A small network was trained on made-up records. Each row is its average activation on records with the value named, seen along a few directions.
Values that are neighbours, or in one group, have similar rows; names and order tell nothing.
In the rows, zero is written as 500.
Strong random noise was added to every row along 8 fixed directions; ignore it. To show where, here is one row again and again, with new noise each time:
[471 701 586 649 441 542 353 508 418 635 437 541 518 588 376 498 530 475
 444 478 604 453]
[474 637 588 727 495 568 365 528 401 636 399 488 543 553 395 508 514 498
 528 398 450 478]
[603 470 431 513 279 608 532 645 615 303 477 705 501 475 601 391 409 428
 570 534 612 295]
[462 392 558 447 549 538 486 548 425 422 447 443 580 409 397 630 410 547
 388 418 372 423]
[764 615 318 394 309 496 605 652 659 227 753 507 496 405 607 391 375 306
 620 454 634 618]
[349 509 626 458 504 559 455 545 451 454 529 549 562 452 426 478 436 505
 331 507 606 429]
[641 579 404 545 386 544 446 646 483 550 397 418 729 473 374 657 431 407
 475 492 410 618]
[540 628 458 359 448 468 435 389 520 547 603 618 414 627 445 482 584 529
 407 631 626 501]
[553 431 446 378 340 532 632 553 665 220 566 633 541 398 576 381 392 360
 499 516 716 386]
[726 638 420 497 373 536 405 628 461 398 626 567 306 555 529 511 455 541
 567 446 461 375]


Field ZUN:
bure: [303 384 544 486 518 497 484 443 449 563 310 508 543 518 490 594 510 586
 443 576 504 328]
rozeg: [443 578 529 397 489 525 465 517 494 490 595 542 515 506 422 504 474 533
 329 578 588 590]
rupa: [567 550 455 371 519 433 517 530 625 466 609 433 539 446 509 531 446 406
 485 517 571 648]
kilof: [443 381 480 442 577 449 528 542 449 532 490 472 458 502 584 510 512 608
 462 553 425 580]
zalep: [553 528 586 638 429 557 416 644 383 527 429 435 515 425 471 581 454 486
 477 442 498 435]
pav: [736 604 294 498 417 379 522 562 520 464 489 479 336 593 542 600 536 512
 619 508 520 432]
tad: [379 395 572 474 582 442 560 399 535 544 469 421 557 448 453 546 477 532
 483 525 493 499]
morum: [451 425 539 384 487 565 491 698 403 454 598 483 516 415 505 570 487 565
 267 591 535 500]
damuv: [426 438 518 230 562 379 537 448 527 481 741 427 510 389 515 516 485 492
 331 611 544 691]
vago: [475 537 590 523 524 369 470 413 406 471 507 472 283 500 515 578 508 553
 436 406 589 383]
pefig: [553 534 442 544 537 442 450 492 397 654 313 436 540 617 437 628 505 500
 460 501 439 472]
pazis: [552 566 343 442 456 510 640 597 659 547 643 404 750 484 565 406 593 358
 608 659 550 897]
dunup: [690 688 484 691 412 541 427 493 400 578 435 420 313 586 475 571 542 510
 615 425 458 339]
siro: [557 435 541 356 599 506 488 492 434 503 516 482 353 576 463 585 545 592
 429 528 429 402]
vini: [344 708 569 452 538 485 383 659 392 584 640 448 632 453 470 464 382 428
 323 515 638 690]
Each value of ZUN is a pair of two hidden parts, and every pair occurs once (5 first parts, 3 second parts).
Changing only the second part turns pazis into siro. tad has the same second part as pazis; what does that change turn tad into? -> rupa
Changing only the second part turns bure into vini. pav has the same second part as bure; what does that change turn pav into? -> pefig

Field TAMA:
gopu: [583 357 272 280 550 336 574 251 473 584 458 552 400 624 516 664 617 669
 463 664 359 463]
piz: [460 543 490 628 373 688 361 986 373 507 459 577 730 421 482 512 291 454
 348 519 379 572]
los: [422 600 598 574 575 414 462 561 464 480 415 478 524 522 396 488 462 404
 438 376 698 407]
daru: [432 521 496 473 532 430 529 464 561 561 526 619 530 594 611 316 590 470
 484 643 731 472]
rom: [486 490 566 415 540 425 507 393 436 339 543 386 264 389 542 608 420 596
 493 366 543 244]
sifut: [765 985 528 470 372 322 461 683 350 503 862 213 311 533 301 559 523 325
 393 320 862 594]
fison: [603 453 413 243 591 292 498 313 605 488 533 425 353 548 481 655 490 566
 442 514 420 601]
gevib: [753 611 384 416 193 547 492 616 609 263 612 638 388 523 501 475 505 397
 458 590 741 355]
fufot: [559 664 520 468 517 406 510 415 460 376 484 409 372 536 451 606 432 449
 521 372 551 358]
neriv: [546 594 684 827 647 506 465 369 359 541 484 259 432 470 316 472 517 411
 619  79 505 374]
suse: [483 377 438 439 451 636 488 522 549 506 493 591 610 445 578 510 436 457
 633 539 362 649]
kigen: [359 588 694 515 695 621 459 559 383 446 703 524 315 535 527 359 444 639
 419 342 489 470]
dilo: [468 583 583 361 369 481 350 656 411 549 592 537 450 444 441 563 469 563
 248 758 638 460]
silod: [668 679 456 619 339 604 368 980 381 532 686 444 419 477 635 515 422 543
 488 545 379 623]
vina: [524 627 482 604 465 584 510 418 558 509 661 442 586 419 527 425 538 445
 691 450 476 772]
Each value of TAMA is a pair of two hidden parts, and every pair occurs once (3 first parts, 5 second parts).
Changing only the second part turns fison into vina. fufot has the same second part as fison; what does that change turn fufot into? -> gevib
Changing only the second part turns rom into dilo. gopu has the same second part as rom; what does that change turn gopu into? -> silod
